These are the activations of a small neural network, seen along a few directions. Each row is one input.
Each table varies a few parts of the input and shows all the possible inputs, shuffled.
Descriptions start from the smaller parts, as in this example, which fits no table here: one of 3 separate values, together with either a single point or one of 11 places around a ring or (one of 4 places along a line, together with one of 5 places around a ring).
Shared parts are said once, and a part with two or three values counts as separate values.
In the rows, 128 means zero.

Other details of the inputs shift rows strongly along two fixed directions, in all tables alike. That doesn't count.

Table:
r1: [136 119 138 153 159  99 116 143 159 140 151 120 113 139 125]
r2: [ 71  87 101  95  89 182 182 109  55  73  99 122 189  65  92]
r3: [135 123 153 156 159 110 117 151 153 130 155 119 116 148 129]
r4: [150 139 117 102  81 143 103 137 107 159 104  84 134 118 129]
r5: [147 171 138  96  80 153  94 134  99 155 100 101 132 135 145]
r6: [143 168 131  95  80 149  97 130 100 156  98 103 134 130 142]
r7: [ 70  58 101 144 176 136 206 116 124  57 136 174 158 102 100]
r8: [ 71 116 111  85  79 178 155  92  23  75  86 132 186  48  93]
r9: [ 54  99 112 128 164 139 193 104 130  76 138 178 165 105 113]
r10: [165 141 126 108  84 124  82 134  98 166 105  78 123 108 120]
r11: [170 163 120  97  82 134  90 129  96 157  87 109 120 132 144]
r12: [173 134 115 107  84 137  96 139  98 155  91  90 122 126 133]
r13: [ 68  90 103 131 168 136 197 103 118  59 128 189 158 106 111]
r14: [134 156 109  86  73 146 111 111  87 155  89 106 147 103 131]
r15: [127 149 133 136 153 110 121 133 172 149 144 142 118 157 149]
r16: [145 150 137 132 142 127 116 140 139 127 126 141 112 164 148]
r17: [133 152 149 139 145 112 103 137 141 141 141 133 113 147 138]
r18: [155 120 132 140 144 122 119 150 146 132 131 122 114 156 138]
r19: [157 168 133 102  85 127  77 127  92 167 103 100 121 117 133]
r20: [111 133 145 155 181  98 128 133 166 125 161 160 115 147 132]
r21: [117 108 124 154 176 104 147 140 187 135 160 136 120 148 132]
r22: [170 157 177 178 124 110 112  98 207 161 187 147  58 165 149]
r23: [133  98 118 156 180 101 146 140 175 121 148 148 111 150 133]
r24: [127 133 135 152 179 110 138 139 170 115 147 166 108 171 146]
r25: [160 119 158 164 100 123 128 100 171 142 178 117  79 140 131]
r26: [176 165 119 103  93 122  88 131 113 163  96 113 113 137 148]
r27: [104 104 122 139 153 128 156 136 151 116 145 133 138 129 121]
r28: [151 120 135 141 143 127 123 150 141 126 132 123 116 157 137]
r29: [113 136 108  85  76 148 122  98  51 126  89 118 160  66 105]
r30: [140 126 139 146 142 109 109 146 144 142 142 112 114 138 125]
r31: [127 116 145 156 163 107 126 146 155 125 154 125 120 141 123]
r32: [ 60  74 111 136 160 145 199 120 128  71 143 156 166 102 102]
Description of these inputs: one of 2 separate values, together with either a single point or (one of 3 separate values, together with one of 5 places along a line).
Changing only the choice among 2 separate values turns r30 into r20. The same change can be made to r31. Which row results?
> r17
Which other rows does r30 become when the choice among 3 separate values takes its other values? List them by row number.
> r7, r27
Which other rows does r4 become when the choice among 2 separate values takes its other values? List them by row number.
> r15

Table:
r33: [141 140 118 107 108 149 120 143 105 127  97 117 136 139 141]
r34: [117 135 116 101 119 129 113 137  99 140 106 111 153 106 120]
r35: [100  98 151 182 200 109 174 126 210  96 192 177 106 165 134]
r36: [152 132 106 108 114 130 117 134 105 135  93 119 129 128 132]
r37: [129 123 106 100  73 153 142  99  96 130 104 114 142  92 119]
r38: [155 150 136 129 149  95  84 155 147 168 129 110 116 149 140]
r39: [ 54  77  93 131 189 128 201 118 137  71 133 180 169 105 108]
r40: [ 98 102 119 164 233  90 170 146 216 110 168 183 120 174 143]
r41: [173 148 146 151 134  95  93 136 182 175 156 115  85 160 146]
r42: [170 152 144 145 131 101  98 137 189 177 154 115  88 167 152]
r43: [150 130 134 124  84 148 119 114 106 128 121 114 117 120 125]
r44: [175 146 161 160 135 102  89 139 168 162 159 115  80 162 143]
r45: [ 17 124 107 117 184 127 204  67  99  41 130 241 170  89 117]
r46: [161 160 154 141 155 107  86 171 165 159 142 114 103 182 156]
r47: [ 71  82 136 159 163 133 182 103 130  69 163 165 141 100  98]
r48: [175 146 153 158 137  94  88 137 175 169 158 114  81 157 143]
r49: [125 133 134 117  87 154 130 114 108 129 123 110 136 114 123]
r50: [111 133 134 109  78 160 128 109  84 123 117 102 148  93 110]
r51: [128 122 104  99 102 139 123 126  73 120  86 116 151  96 115]
r52: [143 135 126 116 117 128 107 141  93 130 104 113 133 122 125]
r53: [116 129 101  90 102 144 125 129  83 131  89 113 159  99 119]
r54: [162 154 151 148 134  97  92 139 184 178 158 110  92 160 146]
r55: [137 123 103 101  97 151 132 126  72 111  82 121 145 109 121]
r56: [141 121 130 126  90 142 124 110  97 123 121 117 122 105 117]
r57: [119 136 113 100 113 143 123 139 102 136 102 115 152 120 129]
r58: [177 150 134 141 158  92  88 161 171 165 131 121  93 178 154]
r59: [ 63  70 120 157 169 122 193  94 130  67 160 171 148  80  91]
r60: [176 140 147 147 116 117 101 130 151 153 143 117  88 153 141]
r61: [106 135 115  92 103 148 121 135  79 131  99 107 165  98 116]
r62: [168 151 147 145 164  85  77 163 163 168 140 114 100 166 146]
r63: [151 145 148 137 113 131 113 130 157 151 144 115 107 156 145]
r64: [130 132 125 113 113 139 116 139  87 119 104 116 142 118 122]
r65: [149 130 118 117  89 132 121 109 116 145 119 112 122 109 124]
r66: [ 53  72 109 142 153 130 197  87 115  69 148 165 163  65  86]
r67: [ 74  94 152 175 194 117 178 119 178  83 187 169 126 133 114]
r68: [120 129 123 105 102 147 118 133  65 112  97 111 155 100 113]
r69: [164 141 131 134 140 113 102 152 138 143 120 123 109 160 143]
r70: [129 145 135 110 115 139 106 148  96 131 111 107 143 125 128]
r71: [132 142 113 101 111 141 117 142 111 144 101 113 143 131 137]
r72: [154 127 122 122  89 134 119 110 111 138 119 114 116 110 123]
r73: [119 134 111 100 117 132 117 136 101 139 102 113 151 110 123]
r74: [107  91 122 167 186 102 180 110 193 104 174 175 113 139 126]
r75: [117 133 109  94  95 162 131 132  81 118  90 114 160 113 127]
r76: [ 96  95 115 159 219  92 169 138 189 103 159 178 128 152 129]
r77: [169 152 135 138 160  89  85 161 173 174 134 117 100 174 152]
r78: [142 116 108 108  74 151 138  97  86 120 104 118 131  89 115]
r79: [ 97 100 139 177 203  91 169 123 217 115 191 172 110 152 129]
r80: [127 136 111 102 108 154 130 138 102 124  96 119 148 132 138]
r81: [125 126 121 106 105 140 117 131  65 115  95 111 152  95 111]
r82: [117 128 120 103  74 156 136 106  92 131 111 108 147  94 115]
r83: [118 140 123 105 113 147 119 141  96 128 107 112 153 121 128]
r84: [ 75  81 132 157 159 135 185 102 131  69 160 167 139 103 100]
r85: [126 132 140 121  90 152 125 115 102 125 125 109 131 110 119]
r86: [177 153 126 136 159  94  92 159 179 173 129 122  94 183 159]
r87: [113 130 123 105  76 154 133 107  90 132 114 105 148  90 112]
r88: [156 154 125 121 138 119 103 158 158 165 119 117 115 172 159]
r89: [ 59  69 103 137 178 135 201 114 103  47 127 180 169  92  96]
r90: [ 89  87 139 170 186 125 192 113 187  80 177 181 121 146 127]
r91: [145 122 127 121  85 153 132 109 103 119 117 121 122 116 124]
r92: [116 137 117 101 115 140 120 140 100 137 105 112 153 116 126]
r93: [129 139 131 118  93 130 112 116 115 150 126 102 131 102 118]
r94: [163 149 147 136 110 131 110 131 162 157 141 113 101 164 152]
r95: [157 138 155 151 124 113  97 130 141 148 149 113  97 137 130]
r96: [144 149 154 140 118 127 107 132 153 153 150 109 109 150 138]
r97: [120 126 104  96 105 136 121 125  77 130  91 112 157  92 113]
r98: [125 126 113 100  71 160 144 102  95 129 105 113 145  99 122]
r99: [173 134 140 144 116 122 112 125 150 144 140 124  90 151 141]
r100: [125 122 115 110  80 141 128 101  87 131 111 108 141  80 107]
r101: [121 127 116 102  72 158 140 104  94 130 108 110 146  96 118]
r102: [120 187 143 111  92 142 117  72  99 131 113 174 122 102 133]
r103: [139 150 151 137 121 117 105 133 155 162 150 106 112 141 134]
r104: [ 77  95 131 161 214 113 179 144 175  78 163 180 138 152 128]
r105: [153 164 154 138 157 107  84 171 166 165 146 110 111 178 153]
r106: [150 127 126 124  91 132 115 112 109 139 121 111 117 106 121]
r107: [133 131 121 112 111 142 119 138  89 118 101 119 141 122 124]
r108: [178 153 141 143 151 108  93 164 167 154 130 124  93 191 160]
r109: [137 124 135 125  88 149 124 112  99 121 122 116 124 111 118]
r110: [ 82  90 145 172 188 121 184 117 181  82 181 175 123 139 120]
r111: [136 130 117 111 109 144 123 137  92 117  98 121 140 126 127]
r112: [159 161 147 138 154 110  89 170 171 164 140 115 107 187 161]
r113: [ 73  81 111 145 194 111 180 123 132  75 140 173 154 107 105]
r114: [152 149 136 128 137 125 105 158 144 143 123 120 117 167 151]
Changing only one part turns r110 into r104. The same change can be made to r91. Which row results?
> r108
What do these inputs look like to the network?
> one of 2 separate values, together with either a single point or (one of 5 places along a line, together with one of 8 places around a ring)
Which other rows does r57 become when the choice among 2 separate values takes its other values? List them by row number.
> r82
Which other rows does r74 become when the place on the ring of 8 takes its other values? List them by row number.
> r37, r78, r90, r91, r94, r98, r99
Which other rows does r47 become when the place on the ring of 8 takes its other values? List them by row number.
> r50, r59, r66, r67, r93, r95, r103
Which other rows does r64 become when the place on the line of 5 takes its other values? List them by row number.
> r68, r107, r108, r111

Table:
r115: [102 115 133 156 172  91 148 106 160 111 168 161 114 123 121]
r116: [142 137 143 130 129 129 100 162 137 157 133  92 130 138 131]
r117: [137 150 135 125 111 111 114 115 145 144 145 120 106 148 151]
r118: [142 129 135 129 125 136 115 154 125 126 129 104 126 156 140]
r119: [ 95  95 122 141 170 109 160 140 152  99 160 135 136 146 129]
r120: [158 128 128 135 133 137 115 154 151 155 116 114 121 144 133]
r121: [100 122 100  95  69 163 152  84  77 123  99 128 161  62 101]
r122: [ 93 121 132 145 153 115 154 106 161 125 159 150 132 118 120]
r123: [149 130 121 118 120 110 109 144 136 147 132  94 119 154 144]
r124: [122 113 128 159 169 106 156 104 163 109 155 178 108 127 125]
r125: [ 60 104 141 150 163 137 180 107 145  90 162 167 150 103 104]
r126: [105  85 114 142 173  95 151 131 137 104 148 138 137 115 110]
r127: [157 131 117 120 118 120 104 145 144 169 115  94 123 132 131]
r128: [ 92  98 129 145 172 120 160 147 147  90 159 138 135 147 127]
r129: [154 146 126 127 108 113 105 106 125 148 126 125 105 118 131]
r130: [143 134 145 137 138 136 105 162 143 150 132 100 129 143 130]
r131: [119 131 121 116  92 165 145 102 108 124 107 141 143  96 112]
r132: [116 121 136 142 132 139 145 105 114  99 129 160 127 110 113]
r133: [145 115 122 125 115 141 117 141  90 120 100 114 135 113 115]
r134: [124 119 137 142 160 108 120 155 165 147 152 110 129 141 128]
r135: [132 115 115 107 100 125 110 133  74 129 108  93 146  95 110]
r136: [149 156 150 129 102 150 109 126 135 154 124 125 119 131 131]
r137: [149 119 121 134 136 131 132 146 146 126 123 126 116 163 143]
r138: [158 132 143 139 133 119  92 160 121 141 127 104 117 143 128]
r139: [115 144 138 105  78 152 127 109  87 114 118 114 136 113 129]
r140: [170 126 121 132 134  96  94 146 141 158 123 105 106 142 134]
r141: [109 124 123 106  84 173 158  95  81  89 107 142 147 103 121]
r142: [110 128 136 118  95 153 133  98  70 101 112 132 145  84 104]
r143: [152 152 129 126 110 115 113 115 154 149 138 126  99 154 155]
r144: [166 132 122 130 129 125 108 151 156 169 116 106 115 144 135]
r145: [113 131 135 129 119 117 126 104 107 120 137 131 127 102 116]
r146: [143 128 127 124 132 112 109 148 147 164 133  96 129 132 129]
r147: [139 118  97  93  81 141 126 124  88 129  94  95 141 116 128]
r148: [ 94 124 130 107  86 168 155  97  78  87 115 135 152 100 118]
r149: [ 73 155  97 105 223 103 145 168 128  99  90 189 179 156 147]
r150: [157 118 112 115  99 143 115 135  84 129  87 110 132 107 116]
r151: [163 153 129 120  96 130 114 114 140 148 125 128 103 150 155]
r152: [160 135 135 134 129 133 111 159 142 137 125 110 110 171 147]
r153: [126  87 118 158 187 100 156 137 161 108 144 158 118 134 120]
r154: [123 115 136 163 172 116 156 107 161 103 153 182 110 132 124]
r155: [ 86 125 123 108  91 151 148  95  89 120 121 124 160  75 103]
r156: [126 141 154 146 139 113 114 121 135 126 150 135 109 131 126]
r157: [119 129 113 113  91 156 147  97 111 131 110 139 142  91 113]
r158: [135 154 142 118  95 122 109 117 125 144 139 110 115 141 148]
r159: [140 120 147 155 169  97 106 163 153 131 154 120 111 151 129]
r160: [163 126 120 130 134 118 122 148 154 144 126 115 106 167 149]
r161: [158 150 138 130 109 135 123 119 147 137 132 140 103 156 153]
r162: [126 152 146 114  80 163 114 116  97 143 113 111 141 104 116]
r163: [162 138 140 136 130 139 102 162 147 159 120 104 120 149 135]
r164: [ 33 148 100  98 216 124 171 119 115  76 107 233 178 131 142]
What do these inputs look like to the network?
> one of 2 separate values, together with either a single point or (one of 3 separate values, together with one of 8 places around a ring)
Changing only the choice among 2 separate values turns r119 into r158. The same change can be made to r159. Which row results?
> r156
Which other rows does r135 become when the choice among 2 separate values takes its other values? List them by row number.
> r145
Which other rows does r125 become when the place on the ring of 8 takes its other values? List them by row number.
> r121, r122, r131, r136, r155, r157, r162
Which other rows does r126 become when the choice among 3 separate values takes its other values? List them by row number.
> r123, r146
